These are the activations of a small network on made-up records, seen along a few directions, one row for each record.
After each row come some of the record's fields: PINA, MAGIG, MUKI, BOZEV, FONE, GAD.
Not every record has every field; a missing one is left out.
The largest differences between rows may come from other fields.
Random noise pushes rows far along 6 fixed directions. That doesn't count. These rows show it; they differ only by the noise:
[ -91   83   31  108 -133  109  148  200 -162   19 -211  202  202 -194
  -54   39 -237  275  -89  -33   71]
[-105   75  -25 -135  -89 -133   61 -181  171  109 -396  404   74   51
   25   74 -481   52  -53  -72   40]
[-160 -234  -45  216 -368 -291  539  407  -81    3 -232  404  467 -218
 -415 -112   38  243  102   26  164]
[-155 -391 -175   71   23  189  191  176  291  166  103  476  237 -157
 -259  -39  281  157  180   39    2]
[ 206   75   17  -43 -169  -78  -61 -183  372  242   13  244 -310  -27
   95   46 -162   88 -244  -29  115]
[ 168 -239   88   61  -71  319 -114   12  706  193  221  311 -145  -69
  -90 -142  330  310 -103  183   14]
[ 116  -47  277   -6  -32   71  -16  -50  445 -101   -9  108  -50   59
  -75 -196   98  306 -148  212  -46]
[  70  -75  -15  -89  187  283 -162 -174  386  147  200  204 -218  -14
   87   33   84  106  -90   30  -65]

[  86 -242 -213   48 -365 -508  302   54  260  349    5  387    2  -92
 -223   43  102 -139   23  -87  219] | (PINA beze; MUKI tusut; BOZEV vukid; GAD nevuv)
[ 101   35   76 -135  -16 -380  -63 -264  208 -207  -58 -244 -186  374
    4 -211  109 -299  115  125 -106] | (PINA sepob; MUKI tusut; BOZEV vevi; FONE rar)
[  53  105  234  -32 -241 -478  284  -18   20 -166 -310   55  100  102
 -121 -113 -280  129 -148   49   83] | (PINA piram; MAGIG nizi; FONE rar)
[ -15 -108   53  -54  392  392 -207  -69  153   -7  303  -86  -72    5
  122    2  265  111   56   48 -140] | (PINA gope; MAGIG doro; FONE luzu)
[  64  -30 -235  127 -197  177 -100  131   86  206   23  130  -80 -109
  -21  -38   57  -77   77  -71  100] | (PINA sepob; MUKI gek; BOZEV vevi; FONE rar)
[ -76  188 -410 -103  157  261  -95  -85 -364  395   93  211 -159 -238
  283  471 -429 -131  -96 -398   92] | (PINA piram; MAGIG nizi; FONE rar)
[ 266 -158  102 -121  111 -408  -74 -351  504 -145  352 -245 -442  380
  -18 -250  477 -289   51  156 -102] | (PINA sepob; MAGIG doro; FONE luzu)
[ 352  491   38   99  114  332 -455 -130 -396   34  338 -696 -590  -21
  522  202   35 -119 -290  -58    7] | (PINA sepob; MAGIG dut; GAD fisu)
[ 100   53  246  186  -80   56  127  295 -159 -175  127 -250   95 -146
 -130 -138  235  282 -147  121    1] | (PINA gope; MUKI tusut; BOZEV sopom; GAD fida)
[ 145  301   11  325 -285  204  -59  367 -485   33   35 -324  -87 -251
  121   37  -61  167 -168  -95  162] | (PINA sepob; MAGIG doro; FONE luzu)
[-323  -74 -358  -19    5  161  -70   13 -146  137 -261  147  216   51
    1   95 -128 -264  383 -142  -62] | (PINA sepob; MUKI gek; BOZEV sopom; GAD fida)
[-116   28  -68   80  180  445 -146  190 -256 -135   63 -215  124  -43
   22  -61  152    2  156   40 -132] | (PINA sepob; MUKI tusut; BOZEV vevi; FONE rar)
[ 222   -1  -52  -73 -131 -218  -51 -230  299  286    0  156 -262   46
  107  120  -59 -106 -164  -33  146] | (PINA beze; MAGIG dut; GAD fisu)
[-260  -14   70 -111  409   89  133   15 -338 -278  -56  -38  301   15
  -47   19  -48   56  126  -15 -213] | (PINA piram; MUKI gek; BOZEV vevi; FONE rar)
[  79    9  484  161 -311  352 -140  171  466 -120 -453   82  338   47
  -62 -238   -4  573 -139  362   12] | (PINA piram; MAGIG dut; GAD fisu)
[ 301  298  218  -25   76   45 -245 -128  -63   81  290 -297 -468  -83
  324  178  -29   79 -366  -66   39] | (PINA beze; MUKI gek; BOZEV mapot; FONE mokap)
[  95   -4   -8 -164    9 -175   -1 -240  283  107   19  167 -177  104
   41   56 -120  -40 -104  -45   25] | (PINA piram; MAGIG nizi; FONE rar)
[  70   60  -32  -77  132 -264  104 -124 -188    7  204 -133 -155    1
   80  124   40 -170  -70 -104  -30] | (PINA piram; MUKI tusut; BOZEV vukid; GAD nevuv)
[ -50   75  315  133 -180  491 -290  174  325 -121 -396   -4  248   96
    1 -231  -66  413   12  226  -56] | (PINA sepob; MAGIG doro; FONE luzu)
[ 127   62  -72  141 -271   25   28  160  -32  301   59  116  -63 -237
   41  138  -43  101 -160 -110  169] | (PINA piram; MUKI tusut; BOZEV vukid; GAD nevuv)
[  65  -86 -567   92 -175 -256  139   13 -164  314  355  -51 -349 -118
  -53  115  211 -542  151 -212  187] | (PINA sepob; MAGIG zabo; GAD nevuv)
[ -86  143   72  -89   58  126  -40  -67   16   -3 -303  231   63  -35
   62   85 -437  197 -114  -29  -14] | (PINA beze; MAGIG zof; FONE mokap)
[-296   76 -261 -193  417   13   74 -100 -569   34  -73  100  118  -80
  129  374 -373 -175  108 -321  -79] | (PINA beze; MAGIG doro; FONE luzu)
[  84 -219  -96  106 -628   -3    5  146  683  521 -293  678  151 -157
 -163   33 -119  235  -36    2  269] | (PINA beze; MUKI tusut; BOZEV vukid; GAD nevuv)
[-197   77 -276 -134  371  161   58  -44 -506  -31   32   85   73 -122
   72  194 -331 -155   49 -233  -89] | (PINA volo; MUKI gek; BOZEV vevi; FONE rar)
[-376   13  269  -38  -24  353 -313    9  302  -23 -599  194  567  169
  198   51 -199  303  271  111  -97] | (PINA gope; MUKI tusut; BOZEV mapot; FONE rar)
[ -45  -89   78   36  -23  494 -140  153  259 -116 -194  180  224  -21
 -168 -276 -115  271  -23  214  -66] | (PINA volo; MUKI tusut; BOZEV vevi; FONE rar)
[  49 -331 -104  198  -48  126  224  370  -30  120  473   58  128 -287
 -229   -5  615  158   65   29   52] | (PINA piram; MUKI tusut; BOZEV vevi; FONE rar)
[  50  270  240 -119  198  219 -239 -238  -57  -55  -63 -150 -121   26
  225   94 -290  130 -156   24  -48] | (PINA gope; MAGIG moze; GAD fida)
[ 117   -9  -43   35  189  -80  138   61 -264 -280  383 -339 -146  -28
 -155 -177  218 -130  -82   55  -79] | (PINA volo; MUKI tusut; BOZEV sopom; GAD fida)
[ 132  370  -91  130  -96   54    3  142 -646  180   10 -204 -140 -291
  266  339 -304   27 -291 -235  189] | (PINA beze; MAGIG dut; GAD fisu)
[ 215  194   96  -57   24 -278    6 -229 -145  -19   68 -245 -243   78
  217  139  -47 -117 -207  -37   37] | (PINA piram; MAGIG dut; GAD fisu)
[-342 -131 -133 -217  505  513 -158 -145   61   55 -109  339  253   15
   93  159 -186   23  218  -86 -242] | (PINA piram; MUKI gek; BOZEV vevi; FONE rar)
[  87  -97 -172  -75  -28  -60   46 -146  252  130  123  151 -234  -28
  -94  -50  -59 -158  -80    1   74] | (PINA volo; MAGIG zabo; GAD nevuv)
[ 152 -263 -231   10  -93 -253  126  -29  352  310  330  209 -206  -69
  -88  -17  310 -117   61  -41  162] | (PINA gope; MAGIG nizi; FONE rar)
[ 354   -3  109  194 -454 -103 -124   40  420   70   15 -154 -231  118
  -35 -233  290   22  -97  227  159] | (PINA sepob; MAGIG dut; GAD fisu)
[ 239  158 -127 -145  -38 -421   12 -295  -45  306  244    5 -479  -17
  236  267 -150 -288 -223 -259  143] | (PINA piram; MUKI gek; BOZEV zoli; FONE rar)
[ -18 -168   54  -11  -63 -602  261  -42  -40  -99  136  -17   30  117
 -127  -26  237 -196   69   -9   35] | (PINA volo; MUKI tusut; BOZEV mil; GAD nevuv)
[ -22  211 -188 -146  151  -19 -216 -280 -104   51  -67 -142 -234  167
  225  117 -289 -353   52 -131  -89] | (PINA sepob; MUKI tusut; BOZEV sopom; GAD fida)
[ -49 -170  376   64  160  170   96  182  181 -394   62 -178  297   67
 -243 -311  401  332   49  311 -209] | (PINA piram; MUKI tusut; BOZEV sopom; GAD fida)
[ -82   29  271   77 -329 -410  173  123  -37   -1 -321  115  264    9
  -36   69 -101  162  -35  -17  125] | (PINA beze; MUKI tusut; BOZEV mil; GAD nevuv)
[-142 -134  -31  -99   64 -250  231   -2  -97  -59  -57  130  232   23
 -128   47   28  -45  117  -36  -43] | (PINA piram; MUKI tusut; BOZEV vevi; FONE rar)
[ 127  126  411   20  -86  195 -351  -76  336   61   40 -101 -117   55
  260   81  135  301 -212   83   -7] | (PINA piram; MUKI tusut; BOZEV mil; GAD nevuv)
[  -3  134  152 -299  167  -91 -194 -420  327  -23 -253   88 -100  280
  156   15 -324  -75  -82   30 -135] | (PINA gope; MUKI tusut; BOZEV vukid; GAD nevuv)

Which values does each new row have?
[ 297   18  -47  133 -126 -345  233   91 -258   -3  416 -201 -336 -152
  -62  -28  146  -55 -251  -90  159] | (PINA volo; MAGIG doro; FONE luzu)
[ -53 -166 -217   29 -124 -453  423  119 -192  138   71  258  131 -143
 -222   76   58 -114   73 -162  129] | (PINA piram; MUKI gek; BOZEV vevi; FONE rar)
[-277 -456 -358  -93  340  219  196   16  113    5  241  285  178  -64
 -283  -44  250 -193  309    5 -121] | (PINA volo; MAGIG zabo; GAD nevuv)
[  20  103  276   -9 -252  277 -149  -19  441   16 -386  173  102    3
   -2 -107 -293  365 -182  156   42] | (PINA piram; MAGIG zabo; GAD nevuv)
[  50   19 -125  -59 -151 -461  221 -131 -126  207  -20  131 -138  -60
   12  154 -210 -172  -93 -207  131] | (PINA piram; MUKI gek; BOZEV sopom; GAD fida)
[-149   -8 -162  -92   37  356 -173  -28  116  333 -253  409  122 -117
  114  222 -357   78   13 -126   20] | (PINA beze; MUKI tusut; BOZEV vevi; FONE rar)
[ -42   76   94  -49  402 -223  250   27 -665 -341  319 -446    9  -32
   34   79  189 -102  -15  -52 -165] | (PINA piram; MUKI tusut; BOZEV vevi; FONE rar)
[ 149  180 -109  230 -347 -270  282  278 -548   11  -61 -128   24 -233
  -81   25 -180  -11 -216  -86  259] | (PINA volo; MAGIG dut; GAD fisu)
[  66  122  143   35   91  195   21   70 -138 -355   71 -302  -75  -36
 -114 -258  -59  107 -192  172  -58] | (PINA volo; MAGIG zabo; GAD nevuv)
[ 203  -32  -77  -77  216  223 -160 -142  189  -32  356  -22 -331   -4
    0 -133   99  -51 -146   47  -69] | (PINA volo; MUKI gek; BOZEV vevi; FONE rar)
[-278  -72  146 -362  387 -114  -33 -338  186 -293 -369  140  279  316
  -21   17 -257  -49  187   81 -280] | (PINA beze; MUKI tusut; BOZEV vukid; GAD nevuv)
[-239 -232 -328  -62  -49   84 -269 -156  358  399  -86  365   47  160
  129  200  101 -341  390 -139   -1] | (PINA sepob; MUKI tusut; BOZEV mil; GAD nevuv)
[ -92  108   70    5 -341 -444  328  146 -298  -41 -444  169  332  -80
 -111   83 -415  107  -51  -94  145] | (PINA beze; MUKI tusut; BOZEV vevi; FONE rar)
[ -24  118   12   64  251  199 -134   68 -309 -355  191 -560  -58  121
   23 -152  249 -155  138  108 -216] | (PINA sepob; MUKI tusut; BOZEV sopom; GAD fida)
[-117 -166   72 -289  527  191 -188 -316  359 -117   73   57   -3  226
   37  -12  123  -68  123  123 -296] | (PINA beze; MUKI tusut; BOZEV vukid; GAD nevuv)
[ 202  356   44 -104  -60  -94 -254 -291   60  181  -37 -155 -387   40
  341  157 -392  -59 -255  -85   62] | (PINA gope; MUKI tusut; BOZEV sopom; GAD fida)
[  -5   12 -215   -4  113  194  -35   34 -178  123  163   49  -60 -146
   42  117  -82  -85  -41 -108   -6] | (PINA volo; MUKI tusut; BOZEV vukid; GAD nevuv)
[  7 -13 -71  82  17 314 -50 110 -86  10 -48  38 109 -96 -17 -11 -53  89
 -50  58  34] | (PINA volo; MAGIG dut; GAD fisu)
[-147 -112 -186  -36   39 -107  174    1 -125  164  -44  254  136  -67
  -33  161 -123  -54   79 -195   39] | (PINA piram; MAGIG doro; FONE luzu)
[ 155  240  302 -162  107  -60  -67 -204   87 -328 -128 -172 -178  190
   44 -184 -338  136 -282  144  -71] | (PINA volo; MAGIG nizi; FONE rar)
[ 100  168   42   76  -72   15    5  100 -182   70   17  -99  -91 -172
   65  119 -153   98 -194  -76   67] | (PINA beze; MUKI tusut; BOZEV sopom; GAD fida)
[ 177   79  188   65   50  -82  -13   28  -33 -144  303 -394 -162  -20
   42  -85  270  106 -108  126  -36] | (PINA gope; MUKI tusut; BOZEV sopom; GAD fida)
